A small network was shown many inputs. Here are its activations along a few directions, one row for each input.
In each table, some parts of the input vary, and every possible input appears once, in random order.
Descriptions start from the smaller parts, as in this example, which fits no table here: ring(8) and (point or ring(11) or (values(3) and line(4))).
Shared parts are said once, and a part with two or three values counts as separate values.
(in the rows, 128 means zero)

Other details of the inputs shift rows strongly along two fixed directions, in all tables alike. That doesn't count.

Table:
r1: [113 111  96 177 109 149 131 132 145 189 100 123 163 139]
r2: [110  99 125 177 102 142 150 123 145 159  72 152 126 149]
r3: [138 165 133  88 133 177 110 109  80  58 128 184 144 141]
r4: [197 140 151  64 138 150  79 136 105  76 124 199 125 115]
r5: [101  92  86 168 129 137 133 118 131 180 117 120 161 147]
r6: [103  84 125 186 124 121 120 115 169 139 150 106  81 115]
r7: [134  54 146 149 117 116  85 163 172 157 109 111  93 120]
r8: [116  87  85 178 147 121 138 107 139 169 138 117 156 142]
r9: [115  77 109 176 140 116 157 102 139 140 111 146 114 155]
r10: [166 197 169  20 137  14 205 186 111 198 125  54 138 108]
r11: [ 87 226 195  60  97  51 215 194 121 143 105  25 112 112]
r12: [125 158 141 101 141 172  78 126 112  34 175 135 129 120]
r13: [173 181 106 103 151 161  92  89  97  85 190 159 153 100]
r14: [170 168 127 101 141 155 112  85  97  56 163 189 112 113]
r15: [ 72  82 126 171 114 140 115 136 155 138 112  99 113 143]
Each input here is: values(3) and (point or line(4)).
- The inputs of r11 and r1 match in every part but the values(3) part. If r12 is changed in the same way as r11 into r1, which row does it become? => r8
- Which other rows does r7 become when the values(3) part takes its other values? List them by row number. => r4, r10

Table:
r16: [122 131 128 131 123 147 116 129 125 114 126 133 133 130]
r17: [128 127 126 132 131 139 118 120 128 112 140 135 122 125]
r18: [136 126 128 126 127 141 109 133 129 122 129 136 134 125]
r19: [135 125 131 126 125 140 116 127 126 116 123 144 124 130]
r20: [133 125 125 130 133 135 114 121 128 113 140 135 122 124]
r21: [136 124 131 125 127 138 115 126 127 118 124 145 124 127]
r22: [129 128 123 130 130 140 109 126 129 118 140 129 131 124]
r23: [143 136 103 133 140 137 138 101 110 132 135 155 151 135]
r24: [140 123 130 126 130 136 114 127 129 117 130 142 125 125]
r25: [121 133 126 134 126 145 115 126 128 114 133 130 132 130]
r26: [115 168 158  87 126  66 195 150 118 144 120  81 114 124]
r27: [125 127 130 132 126 142 120 123 125 109 126 139 125 130]
r28: [112 173 152  90 126  70 190 152 121 149 131  70 121 119]
r29: [123 129 128 128 125 145 113 129 125 116 127 134 133 130]
r30: [141 121 130 123 132 134 112 127 129 119 131 142 124 126]
r31: [119 170 157  84 121  70 188 159 119 154 114  79 123 124]
r32: [139 139 101 132 137 142 133 107 111 137 134 148 160 135]
r33: [139 122 127 127 133 134 112 123 128 118 138 137 123 123]
r34: [135 126 125 127 130 139 107 128 129 122 138 130 132 123]
r35: [125 129 128 134 129 141 120 120 128 109 134 136 124 130]
r36: [ 88   7 100 236 117  93 151 130 198 242  80  98 105 151]
r37: [132 128 129 125 124 143 110 132 127 123 123 139 133 127]
- The inputs of r36 and r30 match in every part but one. If r31 is changed in the same way as r36 into r30, which row does it become? => r19
- What is each input in this table made of? => values(2) and (point or ring(10))
- Which other rows does r33 become when the values(2) part takes its other values? List them by row number. => r34

Table:
r38: [110 125 129 142 124 122 139 136 137 139 125 107 126 124]
r39: [111 135 117 140 120 125 150 129 122 154 109 123 151 144]
r40: [140 126 128 126 136 134 121 110 122 109 137 149 125 129]
r41: [112 125 126 141 121 124 138 136 136 142 130 102 127 126]
r42: [140 124 136 121 124 141 112 134 125 111 119 150 126 123]
r43: [132 130 127 130 135 141 124 110 123 105 139 144 124 132]
r44: [147 131 126 123 124 138 108 121 128 122 133 146 126 117]
r45: [146 126 134 122 130 138 113 131 126 115 125 154 123 126]
r46: [142 131 128 130 132 135 120 117 127 110 134 153 122 122]
r47: [134 135 127 133 131 141 124 117 128 105 136 148 122 125]
r48: [157 247 182   5 132  72 178 167  81 106 146  90 127 100]
r49: [120 130 116 132 124 125 149 130 126 157 103 124 151 142]
r50: [142 136 125 127 129 139 110 117 128 122 139 144 125 118]
r51: [106 117 130 134 128 115 137 138 133 135 123 111 127 138]
r52: [115 126 132 146 124 116 150 125 135 131 119 119 113 127]
r53: [123 130 124 131 136 143 119 114 117 103 139 135 126 131]
r54: [111 123 130 140 118 122 147 133 135 134 122 115 115 130]
r55: [115 113 129 127 132 115 136 139 137 139 117 112 128 137]
r56: [149 127 123 124 127 135 115 122 124 115 133 148 122 124]
r57: [138 125 122 124 141 134 118 112 120 112 142 146 127 129]
r58: [142 135 128 127 126 139 113 116 130 119 139 146 126 119]
r59: [135 120 127 116 131 140 103 133 123 118 134 135 139 125]
r60: [142 121 118 119 140 132 112 120 121 115 139 143 132 126]
r61: [132 111 137 128 132 109 142 130 132 145 116 128 118 136]
r62: [128 129 118 127 141 140 119 115 124 108 148 138 132 130]
r63: [134 146 105 133 133 150 134 107 112 126 134 150 155 136]
r64: [130 115 132 130 123 117 130 143 136 151 122 110 130 125]
r65: [117 118 123 137 137 112 150 119 131 137 132 118 118 135]
r66: [116 125 129 145 122 118 148 125 134 134 124 115 114 130]
r67: [113 125 131 139 119 120 130 142 138 143 125 103 129 132]
r68: [128 118 135 128 120 117 130 141 137 153 113 118 120 122]
r69: [128 125 126 118 131 144 102 134 128 113 132 130 139 131]
r70: [104 117 125 136 130 118 144 131 132 135 128 110 125 132]
r71: [141 120 126 116 140 137 109 129 122 118 137 144 133 131]
r72: [134 136 123 134 134 143 114 120 129 113 144 135 134 121]
r73: [111 128 135 137 115 121 130 140 138 145 116 112 120 129]
r74: [128 125 117 131 125 121 150 130 121 162 105 130 151 137]
r75: [129 246 177  12 131  75 177 168  78  88 154  73 140 111]
r76: [108 118 133 138 124 119 149 126 131 131 119 116 117 134]
r77: [134 119 137 129 122 114 135 137 140 155 118 125 119 125]
r78: [142 133 124 130 135 137 111 120 128 117 142 140 134 119]
r79: [146 122 126 122 134 133 116 115 120 111 131 149 124 127]
r80: [144 132 121 129 133 139 110 119 127 120 148 135 134 122]
r81: [105 119 123 136 127 119 139 133 133 139 131 105 128 129]
r82: [120 122 138 129 116 121 133 140 144 146 111 115 121 128]
r83: [120 119 138 132 121 117 140 141 141 136 105 122 117 132]
r84: [148 132 123 123 127 138 105 123 126 124 132 144 125 117]
r85: [123 137 136 128 114 149 105 132 130 112 128 136 129 127]
r86: [120 124 134 130 119 121 129 141 142 148 110 113 120 128]
r87: [110 122 122 141 131 115 140 125 132 138 134 105 127 129]
r88: [114 130 129 144 122 120 139 126 136 143 124 111 116 123]
r89: [136 125 119 124 142 134 116 115 123 113 146 143 133 128]
r90: [143 131 125 128 130 137 119 117 126 113 139 148 123 125]
r91: [124 135 132 131 124 147 103 136 128 110 131 130 136 127]
r92: [116 127 125 145 125 120 139 128 135 141 133 102 125 126]
r93: [122 108 130 125 132 111 136 138 132 144 120 117 128 131]
r94: [144 121 120 120 138 132 114 118 118 114 135 145 126 128]
r95: [133 138 127 131 125 145 116 116 131 115 141 141 126 121]
r96: [148 139 104 125 133 142 126 112 109 133 125 155 156 132]
r97: [143 124 116 120 136 133 107 122 122 119 142 138 136 123]
r98: [125 131 130 133 131 144 121 111 119 100 134 138 124 130]
r99: [115 137 111 146 127 124 160 115 120 152 118 122 147 137]
r100: [116 120 119 137 134 113 143 123 136 142 139 111 128 130]
r101: [142 122 124 117 137 138 105 130 123 122 140 140 137 128]
r102: [110 134 112 142 122 128 158 123 121 153 115 122 148 138]
r103: [109 120 124 141 135 114 145 123 131 134 131 110 124 132]
r104: [150 129 119 124 131 138 106 125 125 122 141 135 134 120]
r105: [110 127 133 139 115 124 141 132 139 141 122 113 118 124]
r106: [110 123 133 142 120 120 149 133 136 132 116 119 115 127]
r107: [122 128 136 127 124 144 113 126 122 102 125 139 127 137]
r108: [123 124 126 141 126 115 151 123 138 138 129 121 114 131]
r109: [128 115 135 131 126 115 132 143 137 148 116 114 130 123]
r110: [148 129 122 126 133 136 107 125 126 119 136 139 134 117]
r111: [135 136 120 132 132 145 113 120 128 115 150 130 134 124]
r112: [137 127 118 124 138 135 111 116 124 117 149 139 136 124]
r113: [106 117 127 136 129 119 146 129 129 133 124 113 119 134]
r114: [133 131 132 123 127 147 102 137 132 113 126 131 137 125]
r115: [142 120 128 117 139 137 111 127 119 117 133 147 127 133]
r116: [136 117 130 131 129 114 132 140 137 155 127 114 127 128]
r117: [127 117 139 128 117 117 133 139 139 151 113 121 121 123]
r118: [148 127 126 125 130 134 116 122 125 112 127 152 122 121]
r119: [121 118 135 131 119 119 139 141 141 139 111 117 118 135]
r120: [124 107 133 125 131 112 139 136 129 143 116 120 122 133]
r121: [118 114 138 129 125 116 141 134 137 135 108 118 120 139]
r122: [129 113 136 129 120 115 140 140 135 144 113 123 118 129]
r123: [125 133 133 129 117 147 111 133 126 105 128 139 125 133]
r124: [119 127 130 125 129 144 110 129 120 104 130 136 129 137]
r125: [124 133 136 130 120 145 112 133 127 102 122 143 125 130]
r126: [138 119 137 118 129 140 113 126 121 110 122 146 128 130]
r127: [116 113 132 127 130 116 138 136 134 138 113 115 122 139]
r128: [147 127 130 123 134 140 104 134 127 123 133 141 135 122]
r129: [122 138 127 130 120 152 109 127 126 114 133 134 125 120]
r130: [121 129 126 140 126 117 141 124 139 148 129 117 117 124]
r131: [142 143 106 129 135 144 130 106 111 131 132 155 156 133]
r132: [146 137 112 122 133 147 123 121 111 136 122 157 157 137]
r133: [114 129 132 143 119 120 142 124 138 141 125 112 117 123]
r134: [135 115 133 130 125 112 141 137 136 148 119 127 116 132]
r135: [115 127 128 147 128 118 140 128 136 139 128 106 125 123]
r136: [122 120 131 131 123 121 130 143 142 146 119 104 129 131]
- What is each input in this table made of? => ring(9) and (point or ring(10))
- The inputs of r73 and r50 match in every part but the ring(9) part. If r39 is changed in the same way as r73 into r50, which row does it become? => r131
- The inputs of r74 and r102 match in every part but the ring(9) part. If r64 is changed in the same way as r74 into r102, which row does it become? => r41
- Start at r76 and move only the ring(9) part, one step at a time. The first step leads to r98. Which rows follow, in order? => r43, r40, r79, r61, r126, r121, r107
- Which other rows does r136 become when the ring(10) part takes its other values? List them by row number. => r55, r69, r82, r83, r86, r114, r119, r121, r127
- List by row number the other rows that have the ring(9) part in common with r132. => r45, r48, r61, r71, r77, r101, r115, r116, r128, r134
